A small network was shown many inputs. Here are its activations along a few directions, one row for each input.
Each table varies a few parts of the input and shows all the possible inputs, shuffled.
A made-up example of a description, with smaller parts first: one of 3 separate values, together with either a single point or one of 9 places along a line or (one of 4 places along a line, together with one of 5 places around a ring).
Shared parts are said once, and a part with two or three values counts as separate values.

Other details of the inputs vary at random and push rows far along two fixed directions, the same in every table; ignore that.

A family of inputs:
row 1: [ 11 -18 -13 -20  -1  -4 -12   0  26  -7  -9  -4]
row 2: [ -9 -23 -12  34 -19  29   2  16  -5   5  17  11]
row 3: [ 13   7 -11  -6  19  -5   9   4  -4   5 -15   0]
row 4: [ 10  45   9   4  12  -8  20  11 -31  12   1   0]
row 5: [-10 -42   0  10  -9 -15  10 -15  11  13   9   6]
row 6: [ -9 -17  16 -21  -5 -40  -3 -33  20   4   2  -6]
row 7: [ 15  27 -10   8  27  -3  25  23 -22  22  -7  -1]
row 8: [-20 -11  15  33 -21  22  -7   7 -16  -4  24   5]
row 9: [-11 -25  -8  31 -13  35   1   7 -14   4  14  13]
row 10: [ -4 -26  -6  34 -16  30   4  10 -12  -2  16  11]
row 11: [ 13  10 -12  -6  16  -4  11   8   4   7 -11  -5]
row 12: [  3   0   7 -28  -8 -15 -21 -10  23 -14  -4  -8]
row 13: [  1  26   7 -14   8  -7  -1  -7 -10   4  -5  -3]
row 14: [  4  47   7   5  14  -9  19  15 -25  14   1  -2]
row 15: [  2  46   6   6  17  -9  16  12 -30  11  -3   2]
row 16: [  1  -2  11 -25   0 -12 -19 -19  23 -17  -5  -8]
row 17: [ -8 -25 -12   0  -5  16  -5  -1   7  -8   1   1]
row 18: [-12 -25  -9  37 -11  29   1  12 -12  -3  12  14]
row 19: [  4  27   3 -10   2 -12   0   2  -2   5  -2  -6]
row 20: [ -2  -4  10 -19  -4  -9 -20 -20  13 -18  -8  -7]
row 21: [ 14   8 -10  -7  20  -4  11   7   3   5 -10   0]
row 22: [ 11 -16  -8 -22   1  -6  -9  -7  29  -9 -18  -7]
row 23: [ -1  -2  12 -20 -11  -9 -17 -13  21 -15  -7  -8]
row 24: [-18  -8   8  -3 -14   9 -13  -8   0 -13   9  -1]
Each input here is: one of 2 separate values, together with either a single point or one of 11 places along a line.
Question: The inputs of row 20 and row 3 match in every part but the choice among 2 separate values. If row 24 is changed in the same way as row 20 into row 3, which row does it become?
Answer: row 17
Question: Which other rows does row 2 become when the choice among 2 separate values takes its other values? List them by row number.
Answer: row 19

A family of inputs:
row 25: [ 12  18 -13 -15  25  -5  12  -1 -10  10 -18  -2]
row 26: [ -4 -14  11 -22  -3  -7 -28 -26  25 -25  -9 -11]
row 27: [  7  55   3  -2  14 -10  27  26 -28  24   3   1]
row 28: [  5 -14  11 -20  -8 -10 -26 -19  29 -27 -10 -11]
row 29: [ -2 -32 -13 -26  -4   0 -22 -17  31 -14 -13  -7]
row 30: [ -9 -13   3 -30 -11  -7 -28 -23  27 -20  -6 -10]
row 31: [ 11  14  -3 -10  23 -31  25  -3  -5  24 -10  -2]
row 32: [ -5 -26   9 -13 -26   1 -32 -16  35 -23   1  -9]
row 33: [ 22  19 -13 -10  18 -12  13  14   4  13 -14  -5]
row 34: [-11 -30  -1  58 -21  41   8  21 -19  -2  24  19]
row 35: [  4  30  14 -14  14 -36  16  -8 -10  17  -3  -3]
row 36: [ 16  38 -16   1  24  -6  34  32 -24  30  -3   4]
row 37: [-28 -14  11  46 -28  41  -4   5 -32  -5  32  17]
row 38: [-19 -31  -2  56 -16  43   6  15 -23  -2  25  18]
Question: What do these inputs look like to the network?
Answer: one of 2 separate values, together with either a single point or one of 6 places around a ring
Question: The inputs of row 25 and row 37 match in every part but the choice among 2 separate values. If row 36 is changed in the same way as row 25 into row 37, which row does it become?
Answer: row 27
Question: Which other rows does row 38 become when the choice among 2 separate values takes its other values? List them by row number.
Answer: row 26

A family of inputs:
row 39: [ 14   4 -13 -20  15  -9   1   2  14   2 -16  -7]
row 40: [ -7 -10   3  -1 -15   8 -14  -5   9 -11   5  -1]
row 41: [  4  16   2 -13  10 -16   6  -5  -3   8  -6  -3]
row 42: [ -5 -20  -1  35 -17  24   2  10  -9   0  15  11]
row 43: [ -7  14   5  36  -6  11  22  24 -30  18  20  11]
row 44: [-19 -19   8  22 -21  24 -11  -2  -8 -10  18   8]
row 45: [-13 -47   5  -8 -30   6 -32 -22  36 -23   7  -3]
row 46: [  1   9   3  -7   6 -13   5  -4  -3   6  -2  -2]
row 47: [  5  19   4 -10  12  -9   2  -3  -6   0  -8  -4]
row 48: [ 12  10 -13 -16  22  -7   6   0   3   4 -18  -5]
row 49: [-10  20   4  25  -1  14  15  15 -34  12  14  10]
row 50: [ -5  23   4  28  -3  17  15  23 -32  11  16   9]
row 51: [ 12   9 -11  -7  13  -5  11  10   0  10  -9  -1]
row 52: [  7  17   4 -16  15 -15   0  -7   1  -3 -12  -7]
row 53: [ -4 -16 -10  25  -8  26   3  16  -7   1   9   8]
row 54: [ 10  15   3 -16  11 -22   4  -1   8   4  -9  -7]
row 55: [-10 -36   7  -2 -25  12 -31 -16  27 -27   5  -3]
row 56: [ -7  15   3  27  -7  15  15  21 -27  13  17  10]
row 57: [-13 -26  -7  31 -11  28   2   8 -10   0  14  11]
row 58: [ 16   7 -10 -18  14 -14   7   3  10   7 -14  -5]
row 59: [  4   8   1 -24   9 -19  -3 -13   9   1 -10  -7]
row 60: [ 6 19  3 -9  6 -6  0  3 -2  0 -5 -4]
row 61: [ 10  16  -1 -24   9 -20   0  -4  10   3 -11  -8]
row 62: [-10 -17   7   6 -10   1  -6  -8   4  -4   7   1]
row 63: [ 1 12  4 -9  6 -5 -3 -6 -3 -3 -6 -3]
row 64: [  1  12   1 -14   7 -11   0  -6  -1   2  -6  -4]
row 65: [ -6 -43   0   4 -17  11 -21 -20  22 -19   1   1]
row 66: [ 11   1 -11 -20  17 -12   4  -6   9   3 -16  -5]
row 67: [  7  13   4 -16  14 -23   5  -7   4   4 -10  -6]
row 68: [ 12   5  -9 -16  17 -14   8  -4   5   7 -15  -4]
row 69: [ -5  19   6  36  -3  17  18  25 -33  10  17  10]
row 70: [-13 -48   6  -8 -30   5 -32 -23  37 -24   7  -4]
Question: What do these inputs look like to the network?
Answer: one of 2 separate values, together with either a single point or one of 4 places along a line or one of 11 places along a line
Question: The inputs of row 63 and row 60 match in every part but the choice among 2 separate values. If row 52 is changed in the same way as row 63 into row 60, which row does it become?
Answer: row 69
Question: Which other rows does row 58 become when the place on the line of 4 takes its other values? List them by row number.
Answer: row 39, row 51, row 53
Question: Which other rows does row 48 become when the choice among 2 separate values takes its other values? List them by row number.
Answer: row 53
